These are the activations of a small neural network, seen along a few directions. Each row is one input.
In each table, some parts of the input vary, and every possible input appears once, in random order.
Descriptions start from the smaller parts, as in this example, which fits no table here: one of 8 places around a ring, together with either a single point or one of 11 places around a ring or (one of 3 separate values, together with one of 4 places along a line).
Shared parts are said once, and a part with two or three values counts as separate values.
(in the rows, 128 means zero)

Other details of the inputs shift rows strongly along two fixed directions, in all tables alike. That doesn't count.

Rows:
row 1: [132  97 140 129 152 121 116 138 137 122 143 111]
row 2: [126 120 136 120 136 125 117 148 147 112 137  95]
row 3: [133 155 106 144 126 145 149 138 100 128  95 151]
row 4: [137 146 119 140 111 139 140 114  87 139 102 152]
row 5: [126 104 124 104 134 112 121 124 144 118 153 113]
row 6: [134 104 145 119 148 122 112 137 139 119 147 115]
row 7: [122 143 116 112 110 134 145 112  92 125 115 155]
row 8: [146 150 119 127 106 135 138 121  92 135 107 158]
row 9: [129 148 115 120 113 146 139 135 108 121  92 148]
row 10: [119 110 131 103 135 121 119 121 136 130 155 105]
row 11: [129 114 149 114 153 123 110 133 137 128 142 105]
row 12: [134 137 116 138 107 126 139 116  90 128 102 152]
row 13: [126 118 133 120 137 128 116 149 146 113 141  96]
row 14: [123 101 149 110 142 125 122 137 143 131 142 112]
row 15: [134 110 134 128 145 117 131 127 130 130 153  93]
row 16: [131 109 136 127 141 114 137 125 130 120 157  95]
row 17: [123 115 133 112 135 127 121 142 153 115 134  96]
row 18: [ 95 176 146 207 101 126  96  75 227 172 158 198]
row 19: [131 158 114 144 123 135 149 138 107 122  91 143]
row 20: [130 113 143 127 163 116 126 135 136 131 141 100]
row 21: [125 108 146 105 151 126 114 127 143 130 138 106]
row 22: [136 146 115 142 113 121 150 115  93 128 103 154]
row 23: [142 136 124 137 139 131 147 133  94 125 100 156]
row 24: [127 118 132 120 138 130 115 149 146 115 142  98]
row 25: [132 128 132 131 129 135 140 140  92 134 100 149]
row 26: [129 105 137 108 132 125 120 121 136 131 151 100]
row 27: [122 139 111 113 108 124 139 113  95 124 109 159]
row 28: [132 133 118 116 105 128 139 114  95 125 105 153]
row 29: [124 111 128 129 141 127 118 149 144 117 136  93]
row 30: [112 175 145 217  82 118  97  74 223 168 168 179]
row 31: [126 108 124 129 145 132 118 147 143 122 141  96]
row 32: [131 158 111 144 122 139 149 138 103 124  92 148]
row 33: [131 143 111 117 118 152 139 135 105 125  96 149]
row 34: [131 148 111 140 120 145 137 140 102 125  93 145]
row 35: [134 136 121 132 112 134 146 117  85 126 110 144]
row 36: [115 117 122 107 141 127 118 144 151 119 143 103]
row 37: [127 117 125 131 150 124 129 150 145 118 141  93]
row 38: [130 105 136 117 127 111 116 127 132 118 153 103]
row 39: [127 109 126 102 134 116 121 126 141 129 155 108]
row 40: [121 153 108 115 117 141 138 136 108 122  96 152]
row 41: [127 105 152 117 144 122 118 144 137 128 146 109]
row 42: [134 136 131 135 135 130 152 141  93 135 101 150]
row 43: [137  98 128 126 135 112 122 129 136 120 148 103]
row 44: [132 137 122 115 107 138 146 112  90 125 110 150]
row 45: [121 151 125 113 131 138 132 117 103 136  97 164]
row 46: [137 127 127 113 128 140 135 126 101 123 100 159]
row 47: [122 150 103 114 121 148 139 135 105 126  99 155]
row 48: [139 103 130 124 136 116 122 131 134 131 150  98]
row 49: [136 144 126 125 108 136 142 117  87 123 114 149]
row 50: [142 109 130 126 143 111 133 133 135 130 152  97]
row 51: [136 105 133 107 130 120 122 125 141 130 151 104]
row 52: [114 120 126 107 139 122 120 143 153 116 137 100]
row 53: [114 104 142 104 147 121 121 138 143 130 146 116]
row 54: [114 175 139 228  94 111 112  75 223 171 165 173]
row 55: [ 99 180 141 224  94 128 101  96 224 165 146 160]
row 56: [135  99 130 109 130 116 122 124 143 119 149 108]
row 57: [131 146 114 119 116 148 138 136 108 123  94 147]
row 58: [138 151 124 130 107 141 136 115  88 135 108 154]
row 59: [128 107 144 125 156 122 115 134 135 132 139 102]
row 60: [128 115 129 119 141 134 115 148 144 118 145  99]
Description of these inputs: one of 5 places along a line, together with either one of 3 separate values or one of 4 places along a line or one of 5 places around a ring.
Q: The inputs of row 12 and row 28 match in every part but the place on the line of 5. If row 1 is changed in the same way as row 12 into row 28, which row does it become?
A: row 46
Q: The inputs of row 8 and row 48 match in every part but the place on the line of 5. If row 60 is changed in the same way as row 8 into row 48, which row does it become?
A: row 31
Q: Which other rows does row 58 become when the place on the ring of 5 takes its other values? List them by row number.
A: row 8, row 30, row 38, row 49
Q: Which other rows does row 19 become when the place on the line of 5 takes its other values? List them by row number.
A: row 2, row 17, row 52, row 55
Q: List by row number the other rows that have the place on the line of 5 in common with row 15.
A: row 3, row 16, row 19, row 20, row 22, row 23, row 32, row 37, row 42, row 50, row 54

Rows:
row 61: [133 131 120 138 112 121 136 113 119 128 132 135]
row 62: [119  79 158 132 157  94 102 120 193 134 207  65]
row 63: [119 142 127 122 122 132 129 117 126 136 120 151]
row 64: [168  52 118  22 180 118 162 176   6  78  99  73]
row 65: [134 132 123 137 118 122 137 112 117 134 130 138]
row 66: [119  83 158 134 160 116  89 154 208 123 191  45]
row 67: [123 151 125 149 131 137 134 135 129 134 110 143]
row 68: [125 146 132 130 105 144 119 117 129 136 117 154]
row 69: [137 142 136 150 104 132 126 109 117 141 125 149]
row 70: [129 137 129 143 140 134 132 142 125 130 109 140]
row 71: [120 147 116 127 106 132 129 117 132 128 120 151]
row 72: [127 145 117 141 129 136 135 139 129 126 113 132]
row 73: [121 144 118 123 115 134 129 116 130 132 121 150]
row 74: [125 151 113 148 119 135 134 136 133 124 111 136]
row 75: [122 137 131 124 125 132 126 119 126 136 117 159]
Q: The inputs of row 75 and row 64 match in every part but one. If row 63 is changed in the same way as row 75 into row 64, which row does it become?
A: row 62
Q: Describe the family of inputs behind these rows.
A: one of 3 separate values, together with either a single point or one of 4 places along a line
Q: Start at row 74 and move only the place on the line of 4, one step at a time. The first step leads to row 72. Which rows follow, in order?
A: row 67, row 70

Rows:
row 76: [ 97 163 152 190  92 120 101  86 215 161 179 128]
row 77: [123 132 141 118 148 134 135 124 107 144 121 139]
row 78: [139 130 124 137 102 142 123 133 115 119 116 135]
row 79: [134 131 136 136 103 128 129 127 109 118 118 134]
row 80: [118 139 113 118 107 117 138 120 117 115 120 139]
row 81: [107 140 122 116 132 133 131 133 129 125 104 154]
row 82: [107 141 172 203 126 117  95  96 216 172 169 161]
row 83: [111 146 135 118 131 145 128 133 118 137 107 136]
row 84: [134 129 132 121 124 121 142 106  99 135 133 124]
row 85: [134 131 114 112 133 127 134 126 126 128 120 151]
row 86: [134  68 128  61 156 126 119 165 118  96 166  30]
row 87: [128 146 102 151 140 122 158 145 127 119 107 133]
row 88: [134 123 105 119 121 120 140 116 115 127 128 144]
row 89: [124 137 102 118 106 132 134 128 126 117 118 140]
row 90: [138 136 131 129 116 149 114 140 126 119 106 140]
row 91: [118 129 127 117 147 122 139 123 118 131 119 160]
row 92: [138 136 127 114 134 139 128 126 114 140 123 131]
row 93: [142 139 120 169 138 129 140 150 114 122 105 126]
row 94: [130 152 113 154 142 133 149 144 114 131 110 113]
row 95: [135  52 128  61 172  87 132 142 113  92 172  54]
row 96: [124  67 174 148 150  84  91 113 211 133 220  58]
row 97: [149 116 127 135 118 128 129 123 106 130 125 136]
row 98: [123 131 143 133 127 141 121 140 120 128 102 148]
row 99: [123 142 110 111 119 139 126 134 137 118 109 145]
row 100: [126 149 123 115 120 153 121 134 125 129 113 127]
row 101: [149 124 135 128 130 134 121 132 116 131 116 143]
row 102: [139 128 120 122 122 133 136 116 105 139 131 124]
Q: The inputs of row 79 and row 76 match in every part but one. If row 97 is changed in the same way as row 79 into row 76, which row does it become?
A: row 102
Q: Describe the family of inputs behind these rows.
A: one of 3 separate values, together with either a single point or (one of 2 separate values, together with one of 4 places along a line)
Q: Which other rows does row 78 become when the choice among 3 separate values takes its other values? List them by row number.
A: row 86, row 89

Rows:
row 103: [154 126 110  85 132 112 165 135  73 106 107 115]
row 104: [117  96 143 117  94 120 103 105 174 119 171 114]
row 105: [133 166 144 166 137 170 120 162 145 137  92 143]
row 106: [107 123 163 131 112 121 104  74 155 160 152 146]
row 107: [ 72 158 130 156 127 115 105 126 241 133 165 115]
row 108: [125 135 140 129 145 110 152 107  95 135 106 156]
row 109: [121 137 103 102 149 159 138 191  95  89  87  74]
row 110: [ 85 216  97 128  54 172 129 101 112 143  57 225]
row 111: [116  83  96  65 176 131 130 201 123  85 117  42]
row 112: [ 90 136 105 102 135 134  99 135 180 112 148 110]
row 113: [120 178 129 131 127 154 143 141 131 139  76 195]
row 114: [160  75  95  49 142 129 146 151  52  71 112 103]
row 115: [119 124 177 205 154 109  98 107 189 155 174  90]
row 116: [159 100 138 124 151 113 125 155 127 109 160  34]
row 117: [161 150  93 134 113 131 165 130  70 132  80 144]
row 118: [117 115 137 181 139 112 127 114 180 165 186 107]
row 119: [124  95 155 108 109 110  97 114 143 132 161 124]
row 120: [137 108 121  80 151 115 174 141  56 114 125 118]
row 121: [145 106 111  94 130 117 165 146  76  83 102 127]
row 122: [118 108 151 183 156 105 114 105 181 162 160 111]
row 123: [142 113 156 177 140 113 109 147 136 127 148 100]
row 124: [107 129 147 130 149 138  78 125 228 139 172 131]
row 125: [139  48 141  53 192 104 115 131 106 105 168  59]
row 126: [ 94 130 166 125 120 144  71 116 229 154 167 138]
row 127: [152 192 107 199  77 160 162 122  66 122  55 196]
row 128: [147 174  88 184  82 150 169 117  77 131  53 210]
row 129: [131 174 122 224  93 125 131 104 137 167 100 211]
row 130: [120 143 157 204 128 122 119 115 174 161 186 103]
row 131: [145 162 100 118 135 175 160 171  64 128  28 187]
row 132: [142  68 125  18 137 134 153 143  30 106 130  88]
row 133: [143 135 120  86  82 132 134 101  95 132 115 138]
row 134: [127 143 140 162 117 102 132 115 136 136 129 171]
row 135: [125 112 144 152 127 101  88 102 184 139 185 135]
row 136: [144 166 105 137  93 127 129  85 128 144 126 164]
row 137: [142  55 123  44 174 114 134 143  89 107 180  58]
Q: Describe the family of inputs behind these rows.
A: one of 5 places along a line, together with either one of 2 separate values or one of 5 places around a ring
Q: Which other rows does row 105 become when the choice among 2 separate values takes its other values? List them by row number.
A: row 109
Q: Which other rows does row 118 become when the place on the line of 5 takes its other values? List them by row number.
A: row 120, row 130, row 132, row 137
